A small network was shown many inputs. Here are its activations along a few directions, one row for each input.
In each table, some parts of the input vary, and every possible input appears once, in random order.
A made-up example of a description, with smaller parts first: line(4) and (point or ring(11) or (values(3) and ring(8))).
Shared parts are said once, and a part with two or three values counts as separate values.
In the rows, zero is written as 128.

Other details of the inputs shift rows strongly along three fixed directions, in all tables alike. That doesn't count.

Rows:
R1: [ 91 161 125 133 138 116 132  94 143 114 125 166]
R2: [105 161 148  97 114 107 120  80 114  92 143 142]
R3: [123 185 151 111  97 121 156  84 121  93 134 150]
R4: [148 164 118 123 113 187 174 111 157 138  84 113]
R5: [128 109 129 155 112 152 137 173 131 169 118 131]
R6: [115 135 154 150 150  59 125  92 158  84 136 109]
R7: [ 88  63 141 197 131 108  84 171 152 138 135  92]
R8: [115 162 156 151  94 146 155  82 189 106  82 109]
R9: [100 102 143 203 104 177 164 183 159 167  95  93]
R10: [120 117 112 141 148 118  99 137 130 127 147 110]
R11: [170  69 100 106 161 142 128 184 103 178 131 136]
R12: [109   5 121 222 145 109  85 223 118 134 140  82]
R13: [139 192 117 128  86 195 172 108 136 112  89 129]
R14: [110  69 118 206 133 131 115 179 131 118 120  81]
R15: [110 121 152 151 159  68 120  98 153  93 135  95]
R16: [109 183 142 178  99 186 184 119 160 136  80  91]
R17: [149 188 119  65 127 151 147 108 103 148 135 162]
R18: [ 85 139 147 152 118 133 128  97 146  82 126  99]
R19: [168 184 104  90 119 160 153 131 105 156 119 159]
R20: [134  75 123 134 130 123 104 146 150 140 124 124]
R21: [167  90  73 122 148 148 100 190 103 170 139 138]
R22: [ 77  99 146 148 147  64  62 109 149  99 168 108]
R23: [150  88 102  93 147  95  71 147  80 126 167 153]
R24: [ 97 133 144 172  79 176 153 126 159 110  97 108]
R25: [104  71 124 202 141 136 127 178 125 119 125  74]
R26: [145  91 110  95 140 124 108 166  79 145 159 154]
R27: [ 95 139 159 123 122  95 116  68 175  89 124 114]
R28: [ 83 127 153 141 137  95 103  90 131  76 145 103]
R29: [116 156 134 116 153  76 112 101 119 107 168 131]
R30: [154 137 135 140 102 177 170 137 150 155  74 123]
R31: [134 181 160 103  93 142 184  84 160 128 100 149]
R32: [172 116 106  82 135 129 110 131 112 153 127 155]
R33: [164 167 119  54 133 148 147  99 113 144 118 156]
R34: [148  94 102 104 142 138 104 175  96 176 148 149]
R35: [118 158 155 145 135  79 137  78 160  88 115 109]
R36: [176 127 114  82 118 161 152 147 118 172 110 161]
R37: [ 82 135 147 142 142  92  93  92 152  93 148 105]
R38: [ 93  87 139 187 106 163 137 159 141 126 110  91]
R39: [184 135  96  93 133 158 146 146 112 161 104 145]
R40: [148 156 123 128 118 173 168 112 148 141  88 110]
R41: [157  69 118 163 132 151 144 190 136 170 102 117]
R42: [ 99 127 167 136 154  69 129  85 159  89 141 108]
R43: [140 174 145 107  81 178 174  90 162 142  76 138]
R44: [168 170  99  95 123 164 142 139 105 159 115 152]
R45: [137  94 134 138 129 144 149 155 141 159 109 121]
R46: [126  89 121 155 103 171 132 172 121 143 114 120]
R47: [129 165 167 172  85 172 208 112 184 131  67 111]
R48: [142 132 106  73 148  81  63 109 101 122 177 165]
R49: [102 174 152 160 108 141 180 100 138  90 118 107]
R50: [160 179 107  86 129 154 149 124 102 155 133 153]
R51: [143 178 124  67 136 126 139 104 103 139 154 163]
R52: [153 101  94 100 126 149  97 167 109 170 143 157]
R53: [101  53 129 199 166  85  97 176 115 106 156  80]
R54: [141 147 110 159 111 175 148 151 137 156  99 113]
R55: [153 124 110 102 125 159 145 169 105 179 139 158]
R56: [104 116 136 131 135 108  89 129 131 131 146 122]
R57: [183 139  97  91 130 160 141 136 116 157 104 145]
R58: [152 138 128  44 151  78 111  95 105 127 168 175]
R59: [107 138 140 104 143  94 104  93 106  89 154 129]
R60: [159 160  96  92 130 163 133 133 103 160 130 143]
R61: [124 148 101  69 151  97 108  91  89  99 158 200]
R62: [166 123 100  72 141 160 130 131 118 156 122 147]
R63: [128  80 109 162 138 172 127 189 127 172 118 104]
R64: [153 172 117  74 116 174 172 126  93 138 129 162]
R65: [110  97 113 202 112 189 157 171 146 127  99  77]
R66: [174  96  98 102 161 126 135 165 103 163 143 141]
R67: [122 150 137 129 120 111 111 114 128 129 133 135]
R68: [147 136 119  77 121 123 127 134  89 131 157 174]
R69: [ 90 131 154 162 127  85  88 105 152 102 136 107]
R70: [ 78  87 145 146 140  71  70 109 133  76 168 108]
R71: [113 200 146  97 116 135 143  75 132 116 124 137]
R72: [132  77 115 200 128 157 143 172 173 142  84  80]
R73: [ 86 135 168 164 117  84 120 112 154 110 146 120]
R74: [110 152 152 136 143  84 131  73 156  89 121 100]
R75: [128  90 143 119 143  80  94 122 135 126 136 128]
R76: [104 129 149 113 131  89 116 110 112  95 163 140]
R77: [ 93 134 141 150 140  89 105  91 129  74 146  98]
R78: [120 127 148 100 141  82 107  87 137 113 137 131]
R79: [163 136  97 104 128 152 133 152  90 139 125 147]
R80: [147  41  80 104 196  84  80 169 104 149 158 174]
R81: [147 124 117  80 156  69  73 126  89 132 179 166]
R82: [138 128 118  74 144  77  74 115  94 135 173 166]
R83: [120 162 149 131 119 104 129 110 135 121 142 139]
R84: [141  94 110  84 167  88  87 142  72 123 180 148]
R85: [101 131 149 166 138  74 119 113 130  73 150 110]
R86: [131 131 139 114 117 145 140 109 150 142 104 125]
R87: [131 196 135 131 113 133 161 107 137 124 122 135]
R88: [102 150 160 172  93 137 157 116 140 100 107 112]
R89: [ 86 155 170 144 100  96 132  82 139  79 132 126]
R90: [136 165 140 108 114 174 170  96 152 135  86 120]
R91: [138  71 102 167 113 174 124 193 121 146 116 117]
R92: [129  57 117 167 120 153 121 201 109 151 124 118]
R93: [138 159 125 143 111 155 163 134 117 118 109 126]
Each input here is: values(3) and (point or (line(5) and ring(6))).
Changing only the values(3) part turns R61 into R80. The same change can be made to R84. Which row results?
> R11
Start at R29 and move only the line(5) part, one step at a time. The first step leads to R50. Which rows follow, in order?
> R16, R60, R10
Which other rows does R31 become when the values(3) part takes its other values? List them by row number.
> R68, R73

Rows:
R94: [159 189 108  96  92 214 188 130 106 150  96 152]
R95: [166 170 114  47 128 131 129 106  99 153 140 184]
R96: [162 164 111  47 126 130 123 113  85 141 153 185]
R97: [108 133 126 132 141  95  97 112 115  95 155 118]
R98: [ 97 196 159 112 116  86 129  54 127  69 148 136]
R99: [117 128 153 132 152  75 117  98 146 108 140 115]
R100: [105 126 154 182 121 133 158 115 179 112  87  87]
R101: [129  84 123 154 129 146 123 160 138 145 115 113]
R102: [ 90 222 166 155  84 146 180  69 156  91 102 118]
R103: [104 113 154 178 112 135 147 139 164 129 106 105]
R104: [ 95 114 150 138 137  75  98 110 130  94 156 122]
R105: [136 127 108 103 144 114 102 131  94 116 156 141]
R106: [136 146 122  81 134  95  93  96 121 122 150 152]
R107: [149 107 114 157 124 184 167 165 150 161  84 106]
R108: [149 113 119 119 118 159 137 145 126 153 112 137]
R109: [115 115 151 139 155  72 115 103 147 105 139 108]
R110: [150 107 107 117 122 175 135 166 103 161 120 140]
R111: [165 142 111  58 149  98 117 103 110 130 147 164]
R112: [ 96 103 147 195 116 140 141 161 151 135 114 100]
R113: [130  74 113 130 150 102  84 154 125 137 146 125]
R114: [139 200 142 105 110 146 176  82 149 131  97 140]
R115: [111 130 133 170 112 156 156 144 130 117 113 106]
R116: [129  76 110 147 155 105  97 181  91 136 165 125]
R117: [105  90 146 143 147  75  94 119 139 105 147 117]
R118: [126  88 133 176 111 168 158 177 152 157  95 108]
R119: [129 152 130 108 108 142 142 112 121 121 126 144]
R120: [158 108  95 101 126 165 123 166  99 158 131 150]
R121: [125  74 108 140 148 113  80 169 109 143 154 123]
R122: [167 116  99 111 142 157 134 155 124 170 114 132]
R123: [ 99 182 146 160 100 152 153  97 147 104 109 104]
R124: [ 92 112 140 144 141  78  84 109 139  92 154 112]
R125: [158  97 102 119 145 134 119 154 127 156 125 127]
Changing only one part turns R103 into R96. The same change can be made to R113. Which row results?
> R124
What do these inputs look like to the network?
> line(4) and line(8)
Which other rows does R99 become when the line(8) part takes its other values? List them by row number.
> R100, R107, R109, R111, R114, R122, R125
Start at R115 and move only the line(4) part, one step at a time. The first step leads to R119. Which rows follow, in order?
> R117, R111

Rows:
R126: [ 88  63 128 198 138 125 101 180 120 141 143  81]
R127: [143  70 114 134 153 127 112 185  80 157 146 143]
R128: [108 155 157 111  82 138 118  83 145 122 109 152]
R129: [134  72  81 185 124 177 128 209 119 162 133 106]
R130: [105 111 134 169 141  87 115 130 128  87 150 123]
R131: [ 84 137 160 135 138  83 106  95 120 100 156 124]
R132: [149 178 132  92 121 111 159  71 156 119 119 149]
R133: [120 124 160 109 157  62 115  90 135 122 144 130]
R134: [104 141 143 124 144  73 113  94 121  84 166 150]
R135: [121 166 126  95 141 142 130  74 151 113 103 129]
R136: [ 86 157 147 146 121  89  98  82 123  86 148 103]
R137: [163 133  95  72 136 144 134 134  76 126 133 169]
R138: [ 98  77 117 215 132 122 102 196 131 138 135  77]
R139: [132 178 147 103 127 144 133  77 162 113 112 119]
R140: [ 91  69 136 196 147 108 107 194 127 143 146 102]
R141: [ 93 154 129 102 126 116 116  85 117  92 150 127]
R142: [101 147 143 130 122  89  94  93 125  76 166 101]
R143: [114 128 163 162 129  95 141  95 168 120 100  94]
R144: [129 185 143 147 103 157 181  78 188 117  79 117]
R145: [100  74 156 151 108 106  83 135 153 113 140 119]
R146: [ 96 150 138 186 113 115 137 106 150  79 126 103]
R147: [141  83 119  90 172  52  89 107 126 110 149 129]
R148: [ 89 150 160 156  63 188 166  97 182 116  66 119]
R149: [107 143 146 146 156  92  98 102 165 116 123 109]
R150: [150  81  90 161 142 132 102 209  92 156 139 123]
R151: [149 119 106  77 105 146 103 131 119 152 140 189]
R152: [104 140 164 158 118 101 129 105 137  72 136 105]
R153: [137 144 143 113 141  87 113  78 145 115 117 122]
R154: [117  60 141 158 154  92  99 171 111 111 165 113]
R155: [184 146 115  60 138 121 122 105 121 137 132 146]
R156: [122 147 142 195  85 214 211 180 147 162  67 116]
R157: [116  40 124 212 146 138 134 178 176 138  80  63]
R158: [179 119 125  75 137 143 155 147 121 171 131 148]
R159: [119  65 126 167 174 107  82 155 142 144 127  93]
R160: [125 165 157 132 125  84 141  88 167 117 111 119]
R161: [162 151  99 111 112 171 141 144  82 148 117 144]
R162: [155 129 102  67 140 144 136 134  78 134 138 175]
R163: [165 141  82  71 131 149 124 131  73 125 135 160]
R164: [145 106 125 133 120 191 196 160 151 175  75 121]
R165: [154 142 117  73 124 167 139 147  88 151 152 159]
R166: [ 82 122 167 167  92 109 104 116 171 115 113 124]
R167: [185 144 101  83 139 132 128 138 123 170 115 153]
R168: [139 132 104  78 131 166 143 140  90 146 134 161]
R169: [145 146 102  91 126 166 148 146 100 156 146 171]
R170: [142 173 138  78 133 109 160  80 145 130 134 162]
R171: [120  86 102 145 147 112  85 190  98 158 169 121]
R172: [147 137 121 150 105 188 172 159 104 150  92 132]
R173: [171 139 120  82 140 133 152 148 121 181 124 162]
R174: [166 139  91  80 156 147 115 127 126 158 133 159]
R175: [101 176 128 171  70 222 198 118 154 119  65  92]
R176: [116 195 153 164  72 183 183 100 151  93  90  95]
R177: [112 149 135  86 136  87  86  93 102  95 186 129]
R178: [176 118 125 125 110 176 177 156 149 167  91 113]
R179: [117 151 141 117 147  50  91 100 106  86 164 146]
R180: [142  93  78 105 150 132  94 174  85 156 180 150]
Changing only one part turns R135 into R159. The same change can be made to R175. Which row results?
> R136
Changing only one part turns R147 into R132. The same change can be made to R137. Which row results?
> R130
What do these inputs look like to the network?
> values(5) and (point or line(4) or ring(6))
Which other rows does R169 become when the values(5) part takes its other values? List them by row number.
> R131, R140, R165, R168
Which other rows agree with R166 in the values(5) part? List them by row number.
> R138, R140, R149, R150, R156, R160, R167, R171, R173, R179
Which other rows agree with R155 in the values(5) part? List them by row number.
> R139, R142, R145, R152, R154, R158, R165, R176, R177, R178
Start at R170 and move only the line(4) part, one step at a time. The first step leads to R132. Which rows follow, in order?
> R144, R174
